A small network was shown many inputs. Here are its activations along a few directions, one row for each input.
Each table varies a few parts of the input and shows all the possible inputs, shuffled.
Descriptions start from the smaller parts, as in this example, which fits no table here: one of 3 separate values, together with either a single point or one of 9 places along a line or (one of 4 places along a line, together with one of 5 places around a ring).
Shared parts are said once, and a part with two or three values counts as separate values.

Table:
x1: [ 10  -6   4  -7   9  -1  -5   7  26 -19   4  25 -16   0  22  -5  11  12]
x2: [ -7  -1  -2  16  -9   4 -14  13  15  -5 -17   6  22 -13   5  -5  -1  -1]
x3: [ 12  -9  -3   5 -13 -44   0   9 -18 -19   4   0  -2 -23  -5  42   5  38]
x4: [ 10  -2  -5  -6   4  -2   2  20  39 -19 -10   8   6  -2  10 -11   8  15]
x5: [ -9   1  11  -1   0   4  -4 -16 -30  23  11 -14 -12   6 -11  -5   3 -21]
x6: [  2  -2  11  13 -25  -1 -30  -6  -9  15   4  -7 -19 -13   3  -6  18  -2]
x7: [ -1 -15  -5  -3  -3   0 -13  21  33  -7 -12  -3  23  -5   1  -3  11   3]
x8: [  4  -3  -6 -12   5 -30  23   6 -41 -12  12 -12   0  -1 -23  46 -16  20]
x9: [  8  -2  12  -9 -15 -13 -17  -8   1   5  -8   8 -22 -10  14 -10  23  -3]
x10: [  3   6  -9 -19  23  11  29  12  25 -13   0 -10  10  16  -4   1  -3  -5]
x11: [-10   0  -3  20  -2   7   1 -15 -25  21   8 -18   3  -1 -11  -5 -11 -24]
x12: [-16   9 -11   1   6  10  10  11  -3  10   0  -5  27  15  -5  -1 -19 -13]
x13: [  6  -3   9  -1  -3  -3  -7 -11  11  -2   2  30 -24 -10  22  -5  11   7]
x14: [  5   7   1 -19  15  13  13 -21 -11   1  12  13 -14  15   6  -2  -6  -1]
x15: [-15   9  -6  17   3  20  15 -11 -17   8 -10  -9  11   7 -11  -9 -27  -1]
x16: [ -6   2   0  32 -14   9 -10  -1   1  -1 -19   5   4 -17   3 -16 -14  15]
x17: [  3   9   6 -20   2  -1   4 -12 -18  15   4  -2 -19  18  -5  -3   8 -18]
x18: [  0  -5   1  27 -21  -1 -25  -6 -10   7   0  -1  -1 -23  -4 -15   5  -5]
x19: [  3   6   0 -20  23   8  20  -4  14  -7  14   6  -9  25  11   7  -2  -3]
x20: [ -3  -3  -6 -14  15  12  10  13  17   0  -1 -21  30  17 -15   6  -4 -13]
Q: What is each input in this table made of?
A: one of 2 separate values, together with either a single point or one of 9 places around a ring
Q: The inputs of x2 and x12 match in every part but the choice among 2 separate values. If x16 is changed in the same way as x2 into x12, which row does it become?
A: x15

Table:
x21: [  1  -4  -5 -26  21   3  10   3  -2   1  22 -12  11  29  -5  13  -2 -27]
x22: [ 16 -10   8  15 -18 -13 -22 -13 -13  -4  16  24 -29 -24  21  10  15  16]
x23: [ -6 -11  -1  27 -19   0 -28  22  32  -1 -20   3  24 -19   4 -21   8   1]
x24: [ -8   4  -9   1  32  12  38  16  42 -32 -12  15  38   8   5  -1 -33  22]
x25: [  4  -8   4  23 -24   9 -30 -15  10   5   8  19 -22 -20  23 -22   9  -8]
x26: [ -2  14   1 -35  17   6  17   7  -4   4  -4 -22   2  28 -11   4   4 -16]
x27: [-11  -2  -2  -9  11  24   4  -9  -2  14  17 -10  12  25  -6 -18  -6 -43]
x28: [  2 -12  -5   6 -13 -21 -18  35  31 -15 -14   5  21 -17   2   6  11  13]
x29: [  5   8   9  19 -26  13 -24 -16   9  14 -17   6 -28 -17  16 -23  17   9]
x30: [  7   5  12   8 -20 -11 -15  -9 -14   2  -9  13 -39 -21  13   4  17  27]
x31: [-12  -1 -11  -9  13  -3  14  21  -5  -1  -2 -25  38  15 -25  16 -15 -11]
x32: [ 21 -19   3  -7  -8 -34 -12   8   5 -19  17  22 -22 -11  18  17  20  19]
x33: [ -9   6  -3  10   2  25   5 -30 -26  22  21  -9  -5  13  -5 -11 -16 -34]
x34: [-21   9  -8  28  -4  18   9 -13 -27  20  -3 -24  23  -3 -23  -7 -28 -19]
x35: [  6 -14   3   7 -12  10 -31   6  34   5   7  16  -5  -7  23 -27  21 -13]
x36: [ -3  -4  -9  -4  12 -24  24  12 -30  -6   5 -19  18   2 -31  29 -21   6]
x37: [ -4   1   0  -2   5   1  13 -27 -49   8  27  -1 -13   8  -6  17 -12 -14]
x38: [  0  -8   2  34 -25 -22 -19   6 -15  -5  -9  14  -1 -35   2  14  -1  31]
x39: [  3  16  -1 -26  38  25  39  -1  47 -23 -14  19   4  22  15  -8 -12  21]
x40: [-13  23   4   1  -1  28  12 -27 -28  26  -5 -20 -13  12 -11 -19 -10 -23]
x41: [-16   6  -5  15  -1  -6  15  -9 -52   5   2 -14  15  -7 -25  18 -26   1]
x42: [ -6  19   5 -10   6   2  19 -28 -47  15   1 -13 -20   5 -13  13  -6  -1]
x43: [  5  11   3 -30  17 -15  26  -6 -27  -1   4 -16 -15  16 -20  20   1   4]
x44: [-11  11   1 -19  10  30  10 -10  -1  24 -11 -22   6  24 -15 -23  -1 -28]
x45: [  4   2   8  -2 -14  12 -25   6  35   8 -21   7 -12  -8  14 -33  27  -1]
x46: [ 10  -2   9 -17  -8  -9 -18  20  33  -9 -16   6 -13  -1  14  -1  29  14]
x47: [ 19  -2  10 -11  -7 -32  -7   9   6 -15 -10   9 -30 -12  12  14  26  32]
x48: [-20   2 -10   8   7  19   3   6  -3  16  -8 -25  43  12 -25 -14 -20 -24]
x49: [  7   2  -5 -17  41  20  34  -1  46 -29  12  29  10  21  24  -3 -18   6]
x50: [ 12 -14  -3  13 -14 -41 -11  25   4 -19  -8  11   6 -24  -3  23   7  36]
x51: [ -4  -4  -3  42 -29   2 -30  -2   8   5 -15   5   7 -33   4 -16  -4  10]
x52: [ 14 -15   1 -11  -6 -12 -22  18  33 -11  12  16  -7  -2  21   3  25   0]
x53: [  7  -8  -3 -22  18 -19  21  -7 -31  -6  29  -7  -5  20  -7  27  -6  -8]
Q: The inputs of x49 and x24 match in every part but one. If x22 is changed in the same way as x49 into x24, which row does it become?
A: x38
Q: What is each input in this table made of?
A: one of 3 separate values, together with either a single point or (one of 2 separate values, together with one of 5 places around a ring)
Q: Which other rows does x52 become when the place on the ring of 5 takes its other values? List them by row number.
A: x22, x25, x32, x35
Q: Which other rows does x40 become when the choice among 3 separate values takes its other values? List them by row number.
A: x33, x34

Table:
x54: [-22  14  -8 -18  30  23  44 -15 -50  19  16 -32  17  37 -34   3 -36 -35]
x55: [ -1  -8   0   9 -10  -9 -14  12  10   4  -9 -15  17  -5 -10 -11   8  -8]
x56: [  6  -7  -4  -6  -4 -27  -5  19  -3  -6   1  -7   6  -5 -10  23   7  11]
x57: [  5   8   3 -15  11  -6  15   6   8  -8  -8   6 -13   3   5   4   8  20]
x58: [ 12  -6  11 -10 -13 -15 -14 -19 -22   1  11   9 -32  -7   3  12  15  -3]
x59: [ -6   0   0  36 -18   5 -13 -12  -7   7  -7   0   5 -20   1 -13  -8   3]
x60: [  3   3  -5  21 -14  -9  -5 -10 -17  -2  -1   5  -8 -23   1  26  -8  23]
x61: [ -3  -3  10   4 -19  11 -27 -13 -14  17   6   6 -18  -4  11 -18  15 -19]
x62: [ -5   8   4  -4   3  14   3   6  20   4 -16   3  -4   6   5 -27   6  -1]
x63: [  1  -4  -6  -3  16  17   3  11  45 -11   1   9  21  10  16 -14  -2  -5]
x64: [ 10  -4  -5 -16  19  -6  13  13  31 -25   7  17   7   8  13  14  -5  14]
Q: What is each input in this table made of?
A: either a single point or (one of 2 separate values, together with one of 5 places along a line)
Q: Start at x61 and move only the place on the line of 5, one step at a time. The first step leads to x59. Which rows follow, in order?
A: x55, x62, x63

Table:
x65: [ -3   9   1 -39  55  16  56 -11   2 -21  21   3  20  40  -4  20 -34  -7]
x66: [ -8  12  -1  13  -2  13 -14 -31 -42  15  25 -10 -11   1   7   6 -11  -5]
x67: [ 17   6   0   5  -5  16  -6 -11  27  14   1   9 -28   4  18 -29  16 -19]
x68: [ -2  11   1   3   0  17   6 -31 -36  12   1  21 -32  -9   9  -5   0  18]
x69: [ -5  15   4 -57  43  24  39  11  13 -13  -5  -6  25  50  -8  15 -19 -25]
x70: [ 17  -3  -4   1  -9 -43   9  25   6 -21 -10  -4   8 -23 -11  19  -3  31]
x71: [  5  -9   4   2   4 -14  -2   9  15 -32   8  37  -2 -17  27   6   7  26]
x72: [ -3  -1 -10  16  -5 -10   1  14  21 -25  -3  17  14 -19   8  15 -20  33]
x73: [ -3  12   8   6  -4  28  -3 -19   5  21 -15  -1 -36   3   4 -47   3  -5]
x74: [ 26  -3  10 -12  -5 -32   4 -13 -18   5   7   1 -41 -15   2  18  15  -1]
x75: [ 13  -9   7 -23  -6  -1 -37   6  24  -6   6  19  -9   6  19   8  27  -6]
x76: [-13  15  22 -12 -16  19 -12 -21 -18  15 -24   8 -26   5  -2  -9  11   0]
x77: [-18  -5 -12  25  -4  11  -1 -20 -38   9  19  -5  14  -5 -10   9 -15 -15]
x78: [  1   5 -12  18  -5 -25  19  16 -16 -13 -21 -19   8 -25 -20  21  -6  24]
x79: [  4   9   5   7  -6 -15   3 -13 -56  19  16 -32 -20  -1  -7  12  11  -5]
x80: [ -5  10 -13  35  -8  20   5  13  30   0 -25  -8  25  -1  -9 -25  -6   6]
x81: [ 25 -21  -1 -17  -5 -44  -9   8  -1  -9  18   5 -31  -1  10  20  16   9]
x82: [ -1   4  -5  32  -7   6   9   2  -6 -13 -12   7  23 -12  -6  16 -25  22]
x83: [ -2  -7 -10  15  -9 -25   3   0 -52  13  10 -26   2   2 -32  15  -8 -14]
x84: [-18 -12 -10  29  -2  16  -1  18  21  14  -1 -11  28  -3 -11 -28  -7 -21]
x85: [  7  -9   3   3   8  -2 -12  17  55  -4  -6  19   2  -2  26 -34  20  13]
x86: [ 15 -14   6  -8   5 -44   4  22   5 -19   1  13 -12 -13  10  15  27  35]
x87: [-12 -14 -16  20  -2   0   2   8 -22   3  15  10  29 -16 -10  10 -22  -2]
x88: [ -1  -5 -10  16 -10   0   5  17  55 -12 -24   4  22  -8  10 -31  -3  11]
x89: [  8  11  19  -4  -1 -18   7 -23 -43  10  -5  -6 -42 -13 -15   4  14  15]
x90: [  9  11  -1 -48  61 -13  57   4  -9 -16  15 -20   8  40 -20  29 -10  -3]
x91: [ 20 -12   4  -2  -6  -7 -18  -8  11 -20  33  30 -17   4  20  15   6   6]
x92: [ -3  -9   9 -19  -6 -10 -21  23  30 -11 -16  24   4  -2  24   2  21  19]
x93: [-13  -2  -5  29  -7  19 -10 -10   1  21   3 -19  16  10 -17 -33 -11 -38]
x94: [ -9  -3   6  -2 -15   0 -12  19  34 -21 -28   4  26 -12   3   7   5  20]
x95: [-17  18  12  -7 -16  18 -24 -15 -29  18   0 -20  -3   3   2  -2   4 -24]
x96: [-25 -16  -6   2  -7   6 -17  20  -4  16 -10  -9  33  -6 -13   6  -7 -10]
x97: [ -4   8   8  16 -12  21 -10 -23  -8  23   2 -22  -8  13   7 -41  -6 -34]
x98: [ 14  -3   1  -3   0   2  -2 -27  -7   9  17  22 -29 -11  24  13   4   5]
x99: [-20   0   0   4 -18  15 -21  -9 -25  18  -2 -16  23   8 -21   2  -2 -26]
x100: [ -4  11  -9 -37  55  33  53  -3  38  -8   5 -14  23  47  -2 -22 -11 -24]
x101: [-16  13  -7  12 -14  11 -10  22  11  -1 -32  -6  26  -6 -12  12  -9  13]
x102: [ -1 -16 -12   8  -2 -29   0  26 -30   7  11 -20  13 -16 -33  17 -13   4]
x103: [  6   8  14 -21 -17   9 -18 -12   8   5  -5  14 -24  -4  11   5  18 -15]
x104: [ 19 -15  -1  -4   1  10 -23   0  46  -4  14   7 -17   6  24 -29  21 -11]
Q: The inputs of x76 and x89 match in every part but one. If x92 is changed in the same way as x76 into x89, which row does it become?
A: x86
Q: What is each input in this table made of?
A: one of 4 places along a line, together with either a single point or one of 9 places around a ring
Q: Which other rows agree with x67 in the place on the line of 4? List them by row number.
A: x73, x80, x84, x85, x88, x93, x97, x100, x104
Q: Start at x77 and move only the place on the ring of 9, one step at a time. The first step leads to x87. Which rows follow, in order?
A: x82, x72, x71, x91, x98, x68, x66
